A small network was shown many inputs. Here are its activations along a few directions, one row for each input.
In each table, some parts of the input vary, and every possible input appears once, in random order.
A made-up example of a description, with smaller parts first: one of 4 places along a line, together with either a single point or one of 9 places around a ring or (one of 3 separate values, together with one of 8 places around a ring).
Shared parts are said once, and a part with two or three values counts as separate values.
(in the rows, 128 means zero)

Other details of the inputs vary at random and push rows far along two fixed directions, the same in every table; ignore that.

Table:
r1: [139  92  74 104 105 116  84  76 129 153 120 144]
r2: [ 77  80 122 140  81 134 127 117 111 157 160 148]
r3: [205 207 151 143 176 164 137 127 145 107 130  83]
r4: [179 138  98  90 133 124  68  79 162 128 112 154]
r5: [ 95 129 156 102 122 123 139 166 117  94 144 122]
r6: [193 109 104  58 166  85  81 103 130 135 101 144]
r7: [ 84 124 154 149 118 158 138 124 104 128 132 107]
r8: [104 134 117 117 115 138 117 108 158 140 142 147]
r9: [113 108 126  87 146 102 137 135 125 147 135 134]
r10: [136 165 156 130 133 175 141 136 142 125 140 103]
r11: [125 158 123 168 152 162 160 134 124 125 143 101]
r12: [111  81 123 157 102 108 141 132 123 134 119 146]
r13: [115 116 140 190 131 129 173 157 122 120 131 121]
r14: [208 121  73 116 132  86  60 115 133 131  70 146]
r15: [ 66  78 142 128  71 140 135 114 105 150 143 158]
r16: [ 93 131 131 112 110 145 122 105 154 138 134 148]
r17: [ 87 130 166 108 121 116 136 161 111  94 148 111]
r18: [ 78  82 153 133  80 134 113 112  95 142 141 144]
r19: [144  93  96  99 108 126  74  81 120 143 108 140]
r20: [124  88 143 155 111 107 123 124 111 123 107 134]
r21: [117 120 114  88 119  96 123 142 129 112 147 131]
r22: [127 121 105 141 113 106 118 141 126 136  94 140]
r23: [114  85 132 150 103 111 142 127 120 129 107 147]
r24: [164 139 154 180 154 132 163 154 121 100 103 122]
r25: [ 92 151 144 128 135 124 167 175 122 102 166 105]
r26: [107 119 160 150 109 158 147 137 105 126 140 140]
r27: [226 219 131 138 185 165 150 123 161 108 122  91]
r28: [ 85 122 147 164 111 121 129 163 108 129 107 120]
r29: [179 115  56 130 127  81  76 116 140 144  96 141]
r30: [128 111 146  84 153  98 113 126 113 133 122 124]
r31: [186 128  87  62 133  76  85 107 138 104 118 139]
r32: [104 121 141 157 110 149 157 135 114 135 150 142]
r33: [131 170 140 139 137 171 157 138 150 134 152 103]
r34: [178 179 149 117 207 125 175 156 129 110 117 108]
r35: [125 119  96 148 114 104 117 146 130 140 105 138]
r36: [118 127 113 114 108 145 112 107 149 155 157 117]
r37: [ 96 131 146 117 116 142 105 106 143 131 137 136]
r38: [107 142 149 123 172 126 174 164 121 135 150 109]
r39: [183 210 121 158 188 156 148 129 167 110 141 112]
r40: [ 79 125 141 146 115 163 158 125 116 132 131 119]
Each input here is: one of 5 places along a line, together with either one of 2 separate values or one of 6 places along a line.
The inputs of r30 and r38 match in every part but the place on the line of 5. If r37 is changed in the same way as r30 into r38, which row does it become?
Answer: r39
Change only the choice among 2 separate values in r21. List by row number the other rows that result.
Answer: r9
List by row number the other rows that have the place on the line of 5 in common with r5.
Answer: r4, r6, r10, r14, r19, r24, r26

Table:
r41: [190 127  60 109 135  81  99 121 138 124 125 139]
r42: [141 160 137 157 156 160 177 115 142 131 146 107]
r43: [116 105 165 137 128 137 145 132 108 139 109 131]
r44: [169 122  94  89 159  81  99 117 131 153 101 147]
r45: [ 61 109 127 108  93 155 102 107 133 152 127 134]
r46: [182 137  75 115 110 127  95  79 150 142 135 134]
r47: [129 185 141 162 136 165 137 139 148 114 146 121]
r48: [131 157 151 143 168 179 164 136 141 138 131 115]
r49: [120 100 146 151 122 126 149 120  98 129 130 136]
r50: [ 74  97 153 144  67 122 109 135 112 123 126 143]
r51: [175 124 130  33 144 107  86  99 131 100 156 122]
r52: [153 163 160 160 154 150 145 151 118  98  92 108]
r53: [ 71  69 113 114 113  99 143 133 118 150 145 148]
r54: [124 150 124 124 151 109 120 152 136 125 108 112]
r55: [126 167 132 151 145 123 150 179 143  97 128 122]
r56: [ 86  77 140 148  67 126 127 132 101 135 143 128]
What is each input in this table made of?
Answer: either a single point or (one of 3 separate values, together with one of 5 places around a ring)
Change only the choice among 3 separate values in r47. List by row number the other rows that result.
Answer: r50, r55

Table:
r57: [128 119 129 127 127 127 131 123 123 131 130 132]
r58: [126 118 123 117 113 123 113 119 126 128 128 131]
r59: [244 152  76 135 164  95  94 105 139 115  92 130]
r60: [131 145 141 139 139 143 139 135 126 123 129 115]
r61: [120 121 132 123 127 122 127 130 127 127 123 133]
r62: [114 122 127 120 124 128 126 128 127 135 134 125]
r63: [120 112 120 116 115 128 109 109 128 142 126 135]
r64: [109 112 119 115 117 126 120 119 130 143 134 133]
r65: [125 132 136 134 126 138 132 127 124 125 133 121]
r66: [123 127 137 132 129 128 137 135 126 120 129 130]
r67: [117 126 131 125 121 130 120 126 131 128 125 131]
r68: [123 132 135 136 126 142 135 125 126 129 134 126]
r69: [144 167 147 148 154 146 151 149 128 109 126 108]
r70: [121 141 134 140 132 138 148 140 133 125 137 124]
r71: [147 113 113 116 123 114 111 111 132 132 120 141]
r72: [120 131 126 127 128 130 132 132 135 133 131 129]
r73: [132 102 115 106 113 108 104 113 123 132 124 140]
r74: [127 127 128 131 119 134 124 122 132 130 129 133]
r75: [124 120 122 149 125 121 131 138 121 130 116 128]
r76: [126 136 129 128 130 129 134 137 127 122 136 123]
r77: [122 126 129 129 121 134 122 124 132 134 125 132]
r78: [110 102 116 108 106 118 110 114 126 141 137 136]
r79: [120 119 120 121 121 128 126 119 130 136 136 132]
r80: [123 131 133 131 122 132 127 128 130 123 129 130]
r81: [130 139 141 139 144 136 147 137 124 126 127 123]
r82: [121 118 134 123 127 124 127 128 121 132 127 128]
r83: [138 160 137 145 149 138 152 147 134 112 135 117]
r84: [113 124 126 118 123 124 124 134 127 131 132 126]
r85: [118 132 128 124 129 126 129 134 133 128 130 128]
r86: [126 141 144 143 142 138 151 144 128 123 126 123]
r87: [126 130 137 127 134 126 134 139 122 123 125 124]
r88: [127 118 132 125 125 124 128 126 121 128 130 129]
The inputs of r85 and r83 match in every part but one. If r72 is changed in the same way as r85 into r83, which row does it become?
Answer: r70
What is each input in this table made of?
Answer: one of 2 separate values, together with either a single point or (one of 3 separate values, together with one of 5 places around a ring)
Change only the choice among 3 separate values in r88. List by row number the other rows that result.
Answer: r65, r78
Change only the choice among 2 separate values in r65. List by row number the other rows that result.
Answer: r60

Table:
r89: [121 122 129 149 115 127 126 136 121 124 120 124]
r90: [111  88 110 123 102 117 101 106 123 155 115 146]
r91: [183 168 137 138 163 125 134 143 127  98 114 115]
r92: [112  96 121 134 109 126 118 111 116 145 125 136]
r93: [125 114 106  93 115 116  87  97 144 135 140 139]
r94: [187 164 124 159 168 137 141 126 126 117 115 115]
r95: [134 123 125 144 121 128 126 126 116 126 124 125]
r96: [166 159 138 134 158 126 135 140 132 110 109 121]
r97: [105  98 105  66 112 107  90 112 131 156 139 127]
r98: [108  75 101 108  98  99 107 106 124 151 130 153]
r99: [115  74 103 115  85 107  89  98 115 145 122 144]
r100: [131  96 121 101 118 110 104 102 119 137 122 146]
r101: [172 170 123 156 165 125 153 155 142 109 114 117]
r102: [ 24 152 203 155 121 189 203 173 121 122 176 104]
r103: [137 147 134 117 130 145 129 117 145 133 142 121]
r104: [134 140 134 118 121 154 128 118 137 132 140 128]
r105: [199 170 130 136 169 120 129 137 131  95 108 114]
r106: [107 131 128  94 134 128 125 136 128 142 144 113]
r107: [175 170 124 156 175 131 159 148 138 115 119 119]
r108: [150 149 130 116 133 143 126 113 148 131 139 120]
r109: [121 127 129 149 122 131 128 136 128 132 113 126]
r110: [203 152 120 124 163 115 120 119 125 101 112 119]
r111: [104  65 114  85  83  97  83  98 112 142 126 154]
r112: [136 130 118 139 127 114 133 144 130 118 125 128]
r113: [191 163 106 140 162 113 129 137 143 115 108 126]
r114: [ 94  56  99 106  79 106  79  91 123 167 114 157]
r115: [104 104 122 134 102 122 111 125 125 144 116 139]
r116: [122 156 120 122 137 145 126 118 142 121 136 122]
r117: [185 181 145 148 178 134 149 150 135  98 108 110]
r118: [185 186 138 138 161 167 148 130 144 111 135 110]
r119: [108 152 126 122 130 146 130 122 138 124 140 124]
r120: [ 85  88 119 126 103 115 129 130 127 148 130 146]
r121: [101 117 131  97 110 134 113 105 134 141 147 135]
r122: [218 174 124 133 190 124 132 125 138 104 102 117]
r123: [117  81 101 114  84 102  80 104 120 145 115 147]
r124: [ 19 135 189 183 109 163 210 205 109 117 160 112]
r125: [134  93 120 100 119 108 102 100 120 135 120 144]
r126: [119 112 107  93 112 116  88  99 141 138 141 142]
r127: [  8 116 189 179 100 163 212 196 102 122 167 113]
r128: [  9 125 213 169 118 176 209 190 103 125 154 114]
r129: [125  92 102 112 103 100 108 115 122 137 129 145]
r130: [193 166 115 148 174 123 148 134 133 113 121 121]
What is each input in this table made of?
Answer: one of 2 separate values, together with either a single point or one of 5 places along a line or (one of 3 separate values, together with one of 5 places around a ring)
The inputs of r120 and r107 match in every part but the choice among 2 separate values. If r93 is changed in the same way as r120 into r107, which row does it become?
Answer: r126
The inputs of r96 and r117 match in every part but the choice among 2 separate values. If r128 is changed in the same way as r96 into r117, which row does it become?
Answer: r122
Change only the choice among 3 separate values in r115. List by row number the other rows that result.
Answer: r96, r113
Start at r109 and move only the place on the ring of 5, one step at a time. The first step leads to r114. Which rows follow, in order?
Answer: r92, r99, r89
